A small network was trained on made-up records. Each row is its average activation on records with the value named, seen along a few directions.
Values that are neighbours, or in one group, have similar rows; names and order tell nothing.
In the rows, 500 means zero.
Strong random noise was added to every row along 7 fixed directions; ignore it. To show where, here is one row again and again, with new noise each time:
[652 571 678 633 479 439 603 485 500 639 367 555 345 715 211 474 633]
[460 458 587 605 477 554 642 468 548 483 379 494 454 619 340 666 530]
[345 366 428 489 402 557 513 522 422 667 456 452 382 325 513 723 548]
[322 399 704 608 601 350 476 554 642 532 478 449 478 527 305 377 415]
[471 317 498 605 671 524 481 368 669 198 372 304 526 572 396 593 410]
[831 614 274 201 509 432 514 540 486 518 637 583 110 515 450 229 795]
[545 491 608 625 677 280 215 415 478 684 517 402 497 444 474 283 403]
[381 466 595 680 544 376 581 303 593 480 688 548 587 659 569 704 336]
[450 600 394 234 670 546 419 640 595 363 559 498 510 372 564 152 479]


Field LIR:
komu: [736 697 300 368 463 530 507 454 431 283 570 620 639 570 665 510 596]
kas: [633 570 702 618 349 376 613 555 464 584 615 641 495 623 467 419 525]
ripo: [359 596 918 686 540 446 434 638 603 608 420 458 833 578 411 161 214]
lumi: [687 619 504 675 419 503 696 141 443 571 684 628 623 845 716 867 410]
vobi: [389 241 473 403 385 471 616 587 640 487 532 397 347 439 442 512 520]
pusol: [546 480 720 584 491 354 526 571 624 404 576 460 559 591 461 238 378]
bebe: [248 420 557 557 413 313 457 583 468 580 685 639 520 454 535 666 471]
dus: [652 385 438 704 624 433 307 281 438 448 407 366 466 522 428 641 525]
gir: [433 540 535 473 372 549 701 597 496 611 477 628 357 583 335 537 622]
fufiv: [611 593 473 512 516 532 393 522 354 544 346 554 505 486 421 483 645]
The values of LIR form a ring.
Going along LIR from pusol by way of its neighbour ripo, in what order are kas, bebe, gir, fufiv met?
> gir, fufiv, bebe, kas
What is the length, in steps, of the shortest route from komu to lumi?
> 5

Field ZURIF:
vabuz: [476 634 488 494 628 680 390 623 353 631 202 503 457 386 319 365 597]
pizi: [597 650 794 644 389 599 569 708 407 622 190 528 575 574 266 370 606]
fub: [699 504 461 683 541 246 259 224 340 720 730 559 454 558 640 620 509]
siz: [678 673 445 380 693 697 423 416 607 125 467 382 818 572 750 233 304]
zabo: [722 400 471 449 466 263 422 590 518 548 406 449 118 525 142 330 810]
sud: [374 476 437 328 663 264 445 538 653 494 807 579 334 443 485 227 491]
kubo: [447 528 291 190 522 836 708 630 647  80 390 493 624 504 572 479 515]
kemo: [690 665 624 780 370 280 485 165 304 814 629 642 566 758 581 731 461]
tiro: [249 544 485 482 548 641 515 603 504 482 468 588 659 397 569 586 407]
vatu: [483 689 796 590 376 722 803 676 537 456 329 582 771 659 438 452 408]
vagog: [797 888 508 243 560 553 621 570 584 439 642 686 491 724 548  79 542]
The values of ZURIF form a line.
Going along ZURIF from pizi by way of its neighbour vatu, in what order are vabuz, fub, kemo, tiro met?
> kemo, fub, tiro, vabuz
What is the length, in steps, of the shortest route from kubo to siz?
> 2
